[[ 5.61 -1.33  0.55  3.69  0.19 -0.11  1.31  0.67 -2.53  0.18  2.58 -3.47
  -2.91  3.35]
 [ 3.33 -4.34  1.00  2.86 -0.47 -1.59 -4.89  6.05  5.91 -2.73  4.55 -0.04
  -1.96  3.63]
 [ 0.27  0.36 -0.47  0.35  0.08  0.31  0.86 -0.85 -1.41  0.50 -0.31 -0.46
   0.08 -0.33]
 [ 0.56 -3.49  2.53  0.16 -0.74 -1.37 -4.33  5.49  6.50 -1.90  3.94  1.13
  -1.43  4.06]
 [ 0.64  0.90  0.77 -0.77 -0.02 -0.70  1.85 -0.67 -1.56  1.11 -0.43 -0.78
  -1.37  2.18]
 [-1.27 -2.95  1.25  0.16 -0.52  0.71 -4.16  3.22  6.11 -2.38  3.33  2.02
   0.78 -0.90]
 [-4.06 -1.20  1.74 -2.51 -0.31 -0.26 -3.99  2.94  5.63 -1.39  0.47  3.09
   1.91 -0.04]
 [ 2.93 -1.36  0.75  1.92  0.05 -0.82 -0.91  2.02  0.35 -0.52  1.66 -1.44
  -1.56  2.86]
 [ 2.00 -1.80  0.79  1.36 -0.36 -0.30 -0.90  1.91  1.36 -0.39  2.52 -0.64
  -1.49  2.43]
 [-0.28  1.99  1.76 -1.69  0.07  1.19  4.25 -3.41 -3.68  2.12 -0.44 -1.25
  -1.10  0.75]] | 5.61

[[ 0.01  1.39  1.10 -1.07 -0.89 -3.00  4.51]
 [ 1.01  1.85 -0.91  1.01 -1.89  0.24  1.42]
 [-3.34 -7.14  3.54  2.19  4.91  4.55 -8.35]
 [ 0.98  3.18 -0.74  1.02 -5.76 -1.47  2.85]
 [-0.15  0.01  0.54 -0.93 -0.26 -2.93  3.63]
 [ 0.51 -0.06  0.28  3.34  0.46  1.84 -1.23]
 [ 0.11  0.16 -1.76 -0.50 -0.38  0.23  1.21]] | 0.01

[[ 5.84 -0.72  3.86  0.42 -1.22 -5.90 -1.77  2.09  0.01  4.91 -1.02  1.09
   3.86 -1.15]
 [ 3.37 -4.48  1.27 -2.55  3.14  0.18 -0.76 -3.52 -1.91  3.45 -1.10  1.37
   1.27 -0.50]
 [ 1.39 -0.25  0.09 -1.50 -0.46 -0.16  0.47 -0.74 -0.55  0.17 -0.27  0.15
   0.09 -0.57]
 [ 0.37  0.88 -4.90 -2.77  0.88  2.15  1.79 -2.07  0.80 -0.85  0.63  0.86
  -4.90  0.04]
 [-1.44 -1.44  1.81  0.65 -0.22 -0.25 -0.24 -1.42 -1.77  0.33 -0.36 -0.40
   1.81 -0.04]
 [ 8.25 -3.11  5.33  2.45 -2.60 -4.92  0.95  1.41  1.83  8.65  0.66 -1.54
   5.33 -0.46]
 [-3.00  1.33 -4.24 -3.59 -0.28  3.44  0.11 -0.97  1.31 -3.84 -0.05  1.19
  -4.24  0.10]
 [-0.06 -2.68 -4.55 -3.25  3.42  1.84  0.71 -0.91  1.55  0.76 -0.91  2.23
  -4.55  3.36]
 [ 1.89 -1.44  1.70  2.08  0.79 -1.56 -1.90  0.94  0.87  3.42 -0.43 -0.76
   1.70  0.35]
 [ 1.37 -0.59  1.10 -2.94 -0.05 -2.22  1.38  0.20  0.58  2.53 -0.26  0.26
   1.10 -0.48]
 [-1.53  0.56 -0.88 -2.37  2.22  0.96  0.69 -1.04  0.42 -0.68  1.78 -0.73
  -0.88 -0.96]
 [ 0.22  0.81  0.33 -1.65  0.49 -0.02 -1.92  0.49 -0.59  0.96 -0.12  1.93
   0.33  1.14]] | 5.84

[[ 3.25 -4.46 -4.96  2.73 -2.11 -3.24  0.94 -2.81  1.88 -6.12 -4.48 -1.48]
 [ 3.99 -3.18 -3.58  2.64 -2.45 -3.07  1.04 -3.44  1.92 -4.00 -5.56 -1.31]
 [ 4.36 -5.05 -5.24  3.35  0.98 -4.77  0.38 -3.28  2.06 -6.45 -1.72 -5.64]
 [ 2.73 -4.88 -3.37  5.73 -4.36 -1.83 -0.46 -5.62  0.46 -5.83 -7.51 -1.77]
 [-4.83 -3.56 -0.12  4.25 -2.31  3.55 -5.80 -4.67 -5.74  1.71  1.91 -2.53]
 [-4.39 -5.48 -1.42  4.35 -2.39  3.09 -5.38 -3.73 -3.39 -2.35  3.69 -7.28]
 [-4.64  3.98  3.38 -1.56  0.22  4.86 -1.62  2.18 -3.17  5.34  2.09  3.45]
 [ 4.34  3.35  0.18 -3.07 -2.58 -0.23  6.50  3.83  3.35  2.29 -5.15  6.45]
 [-7.33 -6.13 -0.01  7.59 -2.07  4.68 -8.41 -7.64 -8.25 -2.38  3.79
  -5.22]] | 3.25

[[-2.60  1.04  2.71 -1.54  2.27 -2.43 -3.14 -2.56  1.05  1.44 -1.62]
 [-1.70 -2.88  2.47 -2.12 -1.80  1.09 -3.11  1.38 -1.67 -2.96 -0.56]
 [-1.52 -2.13  1.15 -1.88 -1.83  0.71 -1.87  0.73 -2.82 -2.68 -0.40]
 [ 3.43  2.32 -1.46  0.69  3.47 -0.33  2.33 -1.65  3.57  1.48  2.29]
 [ 2.89 -0.89  0.34 -2.65 -0.06  2.02  0.50  1.02 -0.21 -4.77  4.90]
 [ 1.67 -0.59  2.10 -4.68  4.19 -0.86 -3.28 -2.69 -0.27 -4.18  3.92]
 [ 2.23 -0.10  4.56 -5.30  3.10 -4.66 -4.01 -4.26 -0.77 -6.49  5.27]] | -2.60
---
(-0.06, 0.10, -0.15, -0.09) ==> 0.10
((-13.095, 1.424, -6.969, 15.608, 5.821, -9.073, 19.355), (2.700, -16.663, 3.017, 20.118, 10.745, -9.962, 11.080)) ==> 5.821
(-113.9, 86.9, 114.1, -25.8, 123.3) ==> 114.1
((143.252, -138.968, 72.594, -12.952, 190.553), (-88.120, -36.052, -177.676, -36.207, 42.583)) ==> 72.594
(-1.620, 1.118, 1.517, 1.921, -0.086, 1.105, 1.653) ==> -0.086
(0.096, -0.114, -0.041, 0.125, 0.004) ==> -0.041
